W = [64 88 29 85 82 21]
Read off the last entry.
A: 21
Read off the 3rd entry from the left.
A: 29
Read off the entry just left of the smallest entry.
A: 82

Read these off the table that follows.
1) Report the entry directly above the smallest entry.
2) Report the bottom entry of the column that holds the smallest entry.
3) Report the entry just left of 4.06.
4) Report the entry just right of the smallest entry.
5) Report the top-right entry.
6) Report the entry directly below the largest entry.
7) Report the second smallest entry.
8) Report the smallest entry in the first row.
-5.05,-0.48,-0.01,-4.81,-2.62,0.21,-2.98,2.40,-2.15,-3.61,-2.07,1.30,-1.37,-1.89
-2.34,2.32,0.28,-0.65,1.59,0.45,-5.47,0.55,3.94,3.05,-2.66,-0.90,3.37,-3.75
-1.70,3.31,1.58,1.46,-0.87,1.38,-3.85,-0.09,0.12,2.78,-2.76,-0.83,2.04,-0.32
-0.97,3.37,-1.70,-0.42,-1.79,3.10,3.38,5.94,0.99,2.34,0.78,-2.43,1.54,-3.33
2.91,3.02,-0.64,2.07,5.89,-3.89,-1.19,0.16,5.34,-1.78,-1.38,1.23,0.71,0.70
-0.35,4.06,-1.90,0.15,-1.73,3.12,3.79,6.37,0.81,2.09,0.63,-2.51,1.20,-3.13
-2.49,3.38,3.57,1.94,-2.35,0.37,-5.08,-1.33,-2.86,0.22,-3.76,0.81,0.47,3.75
-2.18,-0.50,-0.99,-3.30,-1.26,-0.21,-1.47,1.30,-2.06,-3.24,-1.72,0.60,-2.13,-1.82
-5.16,2.56,2.73,-2.36,-2.78,-1.37,-0.27,4.90,0.23,-4.56,0.08,3.71,0.16,4.56
2.21,4.71,0.13,3.57,1.06,-0.67,-0.69,0.05,-1.11,-0.81,-3.04,-0.26,-0.85,2.00
3.49,2.86,-2.61,0.61,6.52,-4.38,-0.20,1.52,5.30,-3.76,-1.64,1.31,-0.57,-1.17
-1.14,3.60,1.98,1.98,1.35,-0.09,-5.72,-1.02,2.40,2.90,-3.37,-0.25,2.93,-0.21
-0.24,1.73,-0.59,-0.96,2.53,-2.59,-0.58,2.22,3.37,-3.12,-0.64,1.64,0.06,-0.03
1) -0.20
2) -0.58
3) -0.35
4) -1.02
5) -1.89
6) 1.35
7) -5.47
8) -5.05

m = [[-3.62, 2.50, 5.47, -3.10, -3.56, 5.58, 2.27, 0.62, -4.23, -0.19, -2.22, 4.51], [-5.47, 5.03, -1.47, -0.56, 0.23, 0.21, 0.01, -0.17, -0.76, 4.79, 2.62, 4.36], [-0.31, 2.79, -3.83, 1.61, 2.23, -4.71, -4.15, -0.66, -1.46, 6.76, 0.77, 3.76], [-3.48, 3.24, 5.68, -1.87, -3.27, 4.40, 3.18, 0.15, -3.35, 1.86, -0.01, 5.68], [-3.85, 1.38, 3.73, -3.49, -3.24, 6.61, 1.77, 1.81, -4.36, -1.96, -3.95, 2.90], [-3.47, 3.15, 5.75, -2.01, -3.41, 4.56, 3.14, 0.21, -3.58, 1.56, -0.29, 5.53], [-3.68, 3.35, 5.31, -1.37, -2.89, 3.97, 3.35, 0.13, -2.81, 2.83, 0.85, 5.86], [-3.48, 2.94, 5.73, -2.50, -3.52, 5.00, 2.78, 0.34, -3.91, 0.79, -1.10, 5.18], [-1.43, 3.28, -4.50, 1.37, 1.47, -4.85, -4.19, -0.55, -1.79, 6.48, 0.95, 3.96], [-3.81, 1.30, 3.29, -3.21, -3.27, 6.65, 1.98, 1.96, -4.24, -2.05, -3.77, 2.85], [-3.65, 2.20, 5.22, -3.46, -3.47, 5.95, 1.96, 0.95, -4.36, -0.76, -2.92, 4.03], [-3.69, 2.12, 5.16, -3.55, -3.45, 5.99, 1.82, 1.04, -4.45, -0.93, -3.10, 3.91]]
The 1st entry in reading order: -3.62
The maximum?
Answer: 6.76
The entry just right of -2.22?
Answer: 4.51
The entry just right of -3.24 -> 6.61
The smallest entry -> -5.47
The entry just left of -0.66?
Answer: -4.15
The entry just left of 1.37?
Answer: -4.50
The entry just right of the smallest entry is 5.03
The entry just left of 5.99?
Answer: -3.45
The third smallest entry?
Answer: -4.71
The entry just left of the largest entry?
Answer: -1.46
The 2nd largest entry?
Answer: 6.65
The entry just left of 1.81 is 1.77
The entry just right of -3.41?
Answer: 4.56
The 2nd smallest entry: -4.85

B =
[[-11.038  -2.018  11.652  -1.596 -11.038   9.741   0.439  12.703]
 [ -1.429  -3.783  28.554  -1.703  -1.429   8.542  13.989   8.254]
 [ -3.103  -1.842 -10.626  -1.941  -3.103   0.197  -8.555   2.142]
 [ -9.738  -2.780  12.064  -2.539  -9.738  13.548  -0.610  13.576]
 [-10.960  -3.897  11.996  -2.962 -10.960  10.002   0.070  12.993]
 [-10.314  -3.626  -1.268  -4.912 -10.314   8.473  -7.506  12.326]
 [ -2.146  -1.056  26.732  -1.860  -2.146   9.390  15.214   7.017]
 [ -8.784  -2.377   1.294  -0.863  -8.784   7.814  -6.529   7.775]
 [ 13.049   4.545 -26.442   3.553  13.049 -14.808  -4.247 -18.341]
 [-10.133  -2.706  13.084  -2.322 -10.133   9.418  -0.347  10.568]
 [ 11.532   3.655 -26.000   3.418  11.532 -15.716  -5.235 -17.262]
 [ -3.625  -0.107 -10.897  -1.778  -3.625  -0.905  -9.162   3.046]
 [ -2.472  -4.511  27.007  -1.926  -2.472   8.145  15.213   8.384]]
The first entry on the diagonal from the top-right corner -> 12.703
The 1st entry in reading order is -11.038
Which number is the entry just right of 7.814?
Answer: -6.529
Which number is the bottom-right entry?
Answer: 8.384
The 3rd entry on the diagonal from the top-right corner is 0.197
Which number is the 4th entry in reading order?
Answer: -1.596
Which number is the entry directly above 13.084?
Answer: -26.442
Which number is the last entry of the smallest entry's row?
Answer: -18.341
Which number is the entry directly below 9.418?
Answer: -15.716
Which number is the smallest entry in the last row?
Answer: -4.511
The third-last entry, reading row by row is 8.145
The entry just right of 3.418 is 11.532
Which number is the third entry on the main diagonal?
Answer: -10.626
Which number is the 2nd entry from the end, reading row by row?
Answer: 15.213
The bottom-left entry: -2.472
The entry just left of the largest entry -> -3.783
The entry directly above -26.000: 13.084
Which number is the first entry of the smallest entry's row?
Answer: 13.049
Which number is the entry directly above the smallest entry?
Answer: 1.294
The entry directly below -8.555 is -0.610
Which number is the entry just left of 7.814?
Answer: -8.784
The entry directly below 12.703 -> 8.254
Which number is the first entry in the row that holds the largest entry?
Answer: -1.429
Which number is the second entry on the diagonal from the top-right corner?
Answer: 13.989
Which number is the entry just right of -15.716?
Answer: -5.235
The top entry of the column that holds the smallest entry is 11.652
Which number is the bottom entry of the column that holds the smallest entry?
Answer: 27.007
Which number is the entry directly below 10.002?
Answer: 8.473
Which number is the entry directly below 11.996?
Answer: -1.268
